Here are a small network's activations along a few directions, averaged over the inputs that share one value of a field.
Values that are neighbours, or in one group, have similar rows; names and order tell nothing.
(in the rows, 500 means zero)
Random noise pushes rows far along 2 fixed directions. That doesn't count. These rows show it; they differ only by the noise:
[388 530 380 433 725 504 675 427 498 478 569 644 486 572 297 445]
[609 104 281 545 816 770 633 132 464  62 492 480 678 532 190 359]
[307 636 392 380 732 442 711 495 513 577 620 690 453 602 330 440]
[356 536 368 405 756 504 703 426 506 480 605 653 498 594 306 418]


Field S:
s13: [770 317 721 648  36 533 213 661 537 507 259 340 397 429 538 769]
s22: [357 627 440 442 765 243 608 521 505 510 535 572 479 432 485 346]
s3: [701 388 549 662 348 580 222 448 502 304 455 303 636 374 762 720]
s6: [619 840 794 565 254 429 271 596 615 785 660 576 440 393 447 713]
s21: [573 236 680 449 425 752 371 312 535 271 577 348 686 591 667 476]
s25: [780 622 627 713 403 361 221 445 512 516 505 417 545 330 589 604]
s9: [334 720 599 167 469 236 665 849 689 787 673 611 404 701 626 306]
s14: [396 480 570 390 308 594 454 709 506 654 437 489 305 581 540 514]
s1: [297 595 348 443 539 660 566 409 360 462 539 492 518 525 649 509]
s18: [401 395 355 436 630 553 647 521 444 451 403 630 482 550 427 408]
s2: [313 384 230 434 559 589 592 556 404 486 501 525 453 614 611 402]
s20: [540 764 533 798 392 347 385 455 400 486 397 493 493 267 568 674]
s23: [526 688 434 558 485 622 572 395 404 567 536 510 369 402 467 610]
s4: [536 253 509 380 688 376 596 561 651 438 563 470 682 545 574 332]
s17: [665 630 677 541 276 610 448 320 465 506 385 570 328 406 442 619]
s19: [832 152 483 526 607 615 501 142 668 116 526 431 739 550 338 274]
s15: [800 254 533 640 687 503 413 328 599 228 505 324 677 396 410 353]
s11: [604 466 580 506 140 427 445 630 473 631 226 552 425 542 340 532]
s16: [585 163 391 667 433 636 269 477 373 363 273 300 653 301 511 659]
s12: [562 698 487 547 508 372 527 564 403 673 322 614 271 443 350 622]
s7: [547 748 578 469 385 461 580 515 611 636 389 604 287 522 412 497]
s8: [366 557 492 663 429 480 362 595 361 593 528 418 507 329 645 715]
s24: [523 267 425 651 632 467 531 584 416 384 338 400 636 467 407 377]
s10: [568 457 616 574 265 745 410 416 384 491 497 397 390 541 583 623]
s5: [295 446 474 351 502 373 501 706 566 584 644 360 634 648 753 442]
The values of S form a network in which each value has 4 neighbours.
Which values are neighbours of s10? Give them in the order they are listed.
Answer: s21, s14, s1, s17
Which values are neighbours of s15? Give them in the order they are listed.
Answer: s22, s25, s4, s19
Which values are neighbours of s18? Give them in the order they are listed.
Answer: s2, s11, s12, s24
A value of S combines one of 5 hidden first parts with one of 5 second parts; all combinations occur once.
s19 and s6 share the first part; s19 and s22 share the second. Which value has the first part of s22 and the second part of s6?
Answer: s20
s14 and s11 share the first part; s14 and s2 share the second. Which value has the first part of s2 and the second part of s11?
Answer: s18
s23 and s1 share the first part; s23 and s17 share the second. Which value has the first part of s17 and the second part of s1?
Answer: s10
s9 and s21 share the first part; s9 and s4 share the second. Which value has the first part of s4 and the second part of s21?
Answer: s3

Field P:
p9: [525 361 570 488 746 449 558 476 559 286 623 384 744 618 519 290]
p2: [469 501 555 276 573 601 640 356 686 487 675 527 522 663 482 343]
p15: [832 604 537 919 216 525 265 309 324 286 217 348 542 219 443 717]
p1: [580 475 426 602 404 516 577 558 387 469 297 547 396 521 376 540]
p12: [425 658 385 538 350 353 472 703 395 731 133 619 325 470 371 783]
p3: [687 426 454 717 721 573 483 279 496 388 581 504 526 352 405 575]
p13: [439 650 506 379 477 187 496 787 642 803 510 590 494 443 572 499]
p7: [404 361 511 294 586 585 568 435 646 341 762 530 630 688 522 296]
p11: [732 114 464 599 562 593 457 319 603 248 492 350 707 525 445 330]
p6: [411 671 514 437 656 486 507 358 489 536 637 669 494 492 445 402]
p14: [380 412 489 452 474 597 432 522 544 507 648 418 548 581 660 478]
p5: [444 595 475 322 631 522 684 402 525 534 597 538 472 589 461 436]
p4: [365 681 487 430 450 390 565 720 375 693 343 561 177 484 382 419]
p8: [466 367 470 492 400 621 423 502 420 366 512 429 528 505 822 583]
p10: [553 404 651 704 191 624 258 642 365 626 316 380 442 259 515 862]
The values of P form a tree with 6 forks.
Which values are neighbours of p14? Give them in the order they are listed.
Answer: p7, p8, p10
Which values are neighbours of p3? Give them in the order they are listed.
Answer: p6
Which values are neighbours of p9? Give them in the order they are listed.
Answer: p11
Which values are neighbours of p1? Give them in the order they are listed.
Answer: p12, p5, p4

Field H:
h5: [660 397 406 651 453 528 517 437 379 462 281 492 378 392 351 558]
h11: [629 464 607 614 355 423 325 667 496 676 399 520 438 322 613 602]
h1: [401 483 442 466 540 559 665 477 421 314 414 486 393 610 294 291]
h12: [545 834 612 618 504 409 394 429 436 600 472 626 340 440 579 569]
h8: [242 449 437 335 560 593 529 541 521 466 715 468 574 584 675 399]
h10: [290 675 604 412 452 604 530 559 501 603 717 425 519 550 757 614]
h14: [625 415 636 398 567 445 552 521 664 514 608 493 473 657 462 490]
h13: [509 142 330 398 433 824 486 382 418 279 529 326 614 590 571 429]
h9: [493 483 445 541 661 641 563 261 497 475 660 510 613 400 370 482]
h2: [724 377 617 560 352 494 342 521 610 377 417 450 532 481 454 536]
h4: [785 318 445 767 488 593 362 237 387 186 377 407 625 322 376 613]
h3: [646 539 669 417 349 403 452 438 676 526 410 481 554 489 475 393]
h7: [424 525 380 494 447 462 595 532 462 606 296 689 383 572 347 599]
h15: [382 590 387 410 740 404 652 511 539 514 568 529 516 475 516 445]
h6: [289 316 313 443 839 444 598 623 483 399 686 430 834 655 566 265]
The values of H form a tree with 6 forks.
Which values are neighbours of h1? Give them in the order they are listed.
Answer: h5
Which values are neighbours of h12? Give them in the order they are listed.
Answer: h4
Which values are neighbours of h3? Give them in the order they are listed.
Answer: h2
Which values are neighbours of h10? Give them in the order they are listed.
Answer: h8

Field L:
l9: [598 296 597 567 233 788 466 369 429 266 413 351 533 492 646 594]
l8: [490 353 379 634 589 696 550 304 363 357 371 514 566 470 255 626]
l7: [808 164 479 438 656 734 512 175 687 172 664 466 633 553 343 341]
l5: [479 202 353 387 620 516 430 558 576 439 587 406 693 558 620 379]
l1: [401 493 274 410 574 555 620 423 449 506 455 527 480 431 313 245]
l6: [562 367 354 411 615 460 673 443 476 330 326 564 415 643 392 283]
l3: [598 494 616 785 611 505 423 393 445 304 543 326 651 287 492 539]
l2: [ 76 501 427 189 727 495 705 703 572 639 888 534 628 772 772 364]
l4: [696 838 741 700 282 280 241 544 494 676 357 549 365 369 523 764]
The values of L form 3 separate groups.
Which other values are in the same group as l5? Give them in the order they are listed.
Answer: l9, l2
Which other values are in the same group as l7? Give them in the order they are listed.
Answer: l3, l4
